A small network was shown many inputs. Here are its activations along a few directions, one row for each input.
Each table varies a few parts of the input and shows all the possible inputs, shuffled.
A made-up example of a description, with smaller parts first: one of 2 separate values, together with either a single point or one of 9 places along a line or (one of 4 places along a line, together with one of 5 places around a ring).
Shared parts are said once, and a part with two or three values counts as separate values.
In the rows, 128 means zero.

Rows:
R1: [119  85 127 140 137 107 157 123 160 119 135 128 105  97]
R2: [120 103 135 135 102 101 124 175 192 110 144 128 131 102]
R3: [128 107 126 117 149  49 136 126 143 146 131  97 107 121]
R4: [148  90 130 107 143 121 141 150 158 115 163 164 134 103]
R5: [123  88 134 126 108 127 118 139 156 107 162 159  92  96]
R6: [103 220 152 116 124 218 127  93  40 166  64 126 168 147]
R7: [148 110 126  96 155  64 127 146 147 138 144 116 132 124]
R8: [111  88 131 133 125 125 140 144 167 114 167 150 115  97]
R9: [123 197  96 151 136 194 118  92  75 129  83 122 119 223]
R10: [101 222 156 119 114 209 135  65  49 162  62 103 156 154]
R11: [ 92 216 135 144  83 227 145  60  50 156  68 110 167 141]
R12: [137  91 128 111 162  90 136 131 137 126 136 152 125 120]
R13: [129 195  92 141 147 201 112 117  64 129  95 138 127 218]
R14: [131 197  92 157 119 216 122 131  63 128 118 155 145 205]
R15: [145  97 146 114 143  73 125 108 130 123 125 128  90 116]
R16: [147  92 130 132 121 123 124 151 182 123 166 134 117  96]
R17: [ 93 222 146 142  69 234 141  89  52 162  90 135 180 136]
R18: [133 196  87 163 105 212 132  86  86 117 101 115 129 215]
R19: [148 113 134 107 146  60 119 165 161 122 115 119 147 121]
R20: [139  75 128 143 131 114 124 130 167 123 141 100 106 102]
R21: [141  82 135 130 152  82 112 120 145 137 129 104 111 124]
R22: [135 108 131 115 127  86 118 179 169 113 146 128 152 101]
R23: [127 109 140 130 137  50 128 145 159 120 105 105 127 121]
R24: [135 106 136 112 151  77 114 120 116 115 135 156 111 113]
R25: [125 100 123 130 127  83 146 136 165 126 144  96 106 104]
R26: [135  91 120 121 166  88 101 135 133 139 138 128 133 116]
R27: [147  89 126 120 146 113 110 153 154 123 169 136 139  99]
R28: [117  83 137 125 157  85 136 117 136 126 130 124 115 122]
R29: [105 220 150 133  97 235 140 107  37 168  88 143 184 131]
R30: [130 105 122 121 113 102 139 159 183 130 167 130 113 101]
R31: [135  82 140 126 119 111 126 118 146 103 143 119  84 100]
R32: [142  93 137 111 129 114 114 139 138 108 163 166 115 101]
R33: [136 106 125 107 138  88 127 159 156 128 174 124 138 105]
R34: [128 198  91 164  90 223 125 117  88 124 121 146 140 210]
R35: [125 102 133 140 115  78 140 153 177 105 119  96 117 100]
What is each input in this table made of? -> one of 5 places around a ring, together with either one of 2 separate values or one of 5 places along a line
Change only the choice among 2 separate values in R13. List by row number the other rows that result. -> R6
Change only the place on the ring of 5 in R24. List by row number the other rows that result. -> R5, R15, R31, R32

Rows:
R36: [110  92 155 117 125  67 139 151 184 127 143 126 138  60]
R37: [110 176 144 140 117 200 148 119  85 158  99 143 173 132]
R38: [133  94 165 108 117  67 126 144 162 117 134 110 126  65]
R39: [114  90 160 102 154  48 125 138 154 137 154 121 135  73]
R40: [105 185 142 112 122 171 142  73  66 161  85  84 138 149]
R41: [119  83 158 106 132  39 136 139 153 134 136 108 126  78]
R42: [113  82 153 123 113  58 148 152 184 121 130 109 131  65]
R43: [155  60  91 145 186  52  94 153 175 111 138 119  82 163]
R44: [ 96 177 142 148 102 186 138 105  95 151  94 129 167 125]
R45: [120  87 155 109 145  81 142 161 181 130 149 136 145  67]
R46: [168  61  80 143 168  73 109 150 185  97 168 133  92 166]
R47: [152  45  84 150 129 120 127 177 211  95 212 142  68 129]
R48: [125 178  74 150 157 169 112 126  80 118  92 119 106 221]
R49: [122 178 150 134  95 189 127  93  72 144  87 112 152 125]
R50: [164  48  64 140 144 109 112 164 199  86 207 161  78 137]
R51: [102 189 143 138  99 184 157  82 100 146  81  94 144 134]
R52: [100 181 140 124 124 175 125  91  60 160 103 120 159 134]
R53: [146  42 110 128 163  78 108 140 161  86 157 177  75 119]
R54: [134 175  79 177  82 213 123 150 126 105 155 172 101 205]
R55: [129  86 160  88 160  59 135 149 146 145 157 137 135  75]
R56: [128 100 163 104 135  29 135 121 163 144 130  92 113  88]
R57: [120 183 151 132 111 193 116  98  72 148  98 126 165 124]
R58: [137  95 166  96 133  75 123 149 159 124 146 129 139  58]
R59: [ 98 176 142 152  89 184 151  97  94 140  85 113 153 127]
R60: [143  98 174 102 122  56 125 138 168 128 118  95 126  84]
R61: [133 186 146 123 120 203 122 106  67 156 104 138 165 121]
R62: [ 98 174 141 120 112 175 144  87  57 160  95 106 147 139]
R63: [126 186 158 124 104 186 129  77  81 147  77  90 150 141]
R64: [142 175  57 162 100 202 117 145 112  99 150 179 110 213]
R65: [155 176  62 158 122 190 119 140  98 101 134 156 122 230]
R66: [124  96 159 122 119  50 149 134 194 125 123  93 123  76]
R67: [178  47  71 141 166  85 112 162 192  96 188 140  96 159]
R68: [107 178 136 112 133 189 134 101  52 169 109 131 164 136]
R69: [147  93 164  85 143  87 126 159 155 130 148 141 142  61]
R70: [136 179  69 151 140 180 120 129  95 105 120 134 122 236]
R71: [121 158  99 142 122 184 111 107  71 108 101 191 100 192]
What is each input in this table made of? -> one of 2 separate values, together with either a single point or one of 5 places along a line or (one of 3 separate values, together with one of 4 places along a line)
Changing only the choice among 2 separate values turns R55 into R68. The same change can be made to R39. Which row results? -> R52
Change only the choice among 3 separate values in R39. List by row number the other rows that result. -> R36, R58

Rows:
R72: [110  77 174 103 128  29 150 144 208 146 140  73 134  42]
R73: [163  62  92 147 152  70 105 144 187  85 166 148  63 147]
R74: [154  51  94 145 160  88 111 163 177  90 189 149  78 127]
R75: [137  61  87 134 137  97 145 183 199 104 215 193  97 123]
R76: [163  87 183  89 137  72 135 140 161 150 138 113 156  47]
R77: [ 99 162 164 118 119 176 151  58  67 167  76  89 151 103]
R78: [108 207 124 103 170 134 130  95  32 158  79 106 146 183]
R79: [112  94 184 103 103  33 149 173 196 136 143 104 135  30]
R80: [ 79 167 170 133 112 166 163  68  83 156  67  96 148 100]
R81: [144  47  98 129 155 105 124 169 188  94 203 169  94 136]
R82: [142 198  91 159 109 204 115 109  95 120  99 124 118 223]
R83: [121 195  77 164 104 237 133 140 105 136 139 178 163 190]
R84: [156  56  74 149 140  56 117 148 170  75 156 146  68 165]
R85: [134  65 163  98 142  37 138 130 188 149 137  61 144  43]
R86: [ 77 191 181 129  85 168 156  94  69 156  76 130 149  90]
R87: [133 181  90 160 120 226 117 123  87 129 118 133 133 196]
R88: [140 185  92 150 116 215 113 118  90 125 101 126 119 207]
R89: [138 104 189  83 118  66 135 161 172 118 123 137 161  33]
R90: [137  72 137 104 196   8 106 146 147 146 121 111 125 127]
R91: [112 178 169 106 103 196 115  76  37 176  99 121 170  98]
R92: [126 176  85 154 119 235 121 132  90 129 129 153 152 195]
R93: [162  53  92 137 157  82 104 154 181  86 171 146  64 134]
R94: [138 198  83 166 103 189 121 111  83  98  96 116 127 242]
R95: [ 88 203 179 108  86 185 119  92  58 145  89 151 178  89]
What is each input in this table made of? -> one of 2 separate values, together with either a single point or one of 5 places around a ring or one of 6 places along a line
Changing only the choice among 2 separate values turns R83 into R75. The same change can be made to R77. Which row results? -> R85

Rows:
R96: [177  76 134 113 151  45 125 133 163 114 132 101 111 121]
R97: [108 109 169 117 105  83 143 160 214 154 151  94 148  26]
R98: [ 98 184 170 155  66 208 146  90  93 143  72 111 172  84]
R99: [125 171 125 122 142 189 116 102  61 166  92 118 132 166]
R100: [149  61 130 110 161  55  97 144 152 129 140 129 122 100]
R101: [109 173 134 122 146 188 126 117  46 115 120 132 162 138]
R102: [146  87 135 116 134  26 140 153 166 100 118  89  71 135]
R103: [ 91 181  98 150 120 153 140  83  81 137  81  93 123 199]
R104: [124  92 154  95 121  64 147 152 172 159 166 159 133  59]
R105: [140  34  79 175 141 134 122 158 214  88 196 192  48 149]
R106: [ 98 190 146 113  98 189 131  97  65 123 111 156 167 108]
R107: [161 175  42 176 105 221 118 178 130  91 149 177 142 236]
R108: [133 189 126 134 139 173 118  72  76 155 109  99 128 187]
R109: [133  70 150  94 164  65 123 153 156 116 154 142 133  84]
Changing only one part turns R106 into R104. The same change can be made to R98. Which row results? -> R97
What is each input in this table made of? -> one of 2 separate values, together with either a single point or one of 6 places along a line

Rows:
R110: [150 148 105 159 147 140 125  93  99 116  68 107 122 213]
R111: [128 159 156  84 163 153 124  92  44 167 118 105 151 120]
R112: [124 161 129 139  70 206 152 120 139 146 132 126 186 108]
R113: [113 169 125 145 136 189 113 132  84 115 121 212 127 135]
R114: [126  56 156 139 118  98 140 125 168 128 139 115 103  61]
R115: [117 106 139 116 143  67 155 163 167 153 126 120 146  88]
R116: [159  80 122  89 142  66  81 170 167 112 162 147 128 130]
R117: [160  51 109 135 138 113 117 133 178 104 176 140  64  99]
R118: [120 171 169 105  92 175 149 109  77 127 116 181 148 105]
R119: [136  86 159 103 136  54 108 165 153 118 125 117 153  67]
R120: [107 194 124 160  69 143 132 103 120 144 103  87 119 139]
R121: [145  95 108 100 153  75 137 173 176 131 166 145 117 148]
R122: [131 164 108 158 114 226 132 161 133 113 150 138 154 146]
R123: [124  78  98 119 142  78 139 124 168  97 166 133  96 141]
R124: [100 100 148 138 135  67 147 118 166 122 138 104 118  85]
R125: [118 179 148 115 130 138 128  87 114 141  59  68 119 160]
R126: [135 145 110 135 184 153  93  99  46 160 122 150 144 165]
R127: [111 163  91 165  92 164 131 135 104 110 119 111 107 193]
What is each input in this table made of? -> one of 2 separate values, together with either one of 4 places along a line or one of 5 places around a ring
Changing only the choice among 2 separate values turns R111 into R126. The same change can be made to R114. Which row results? -> R117
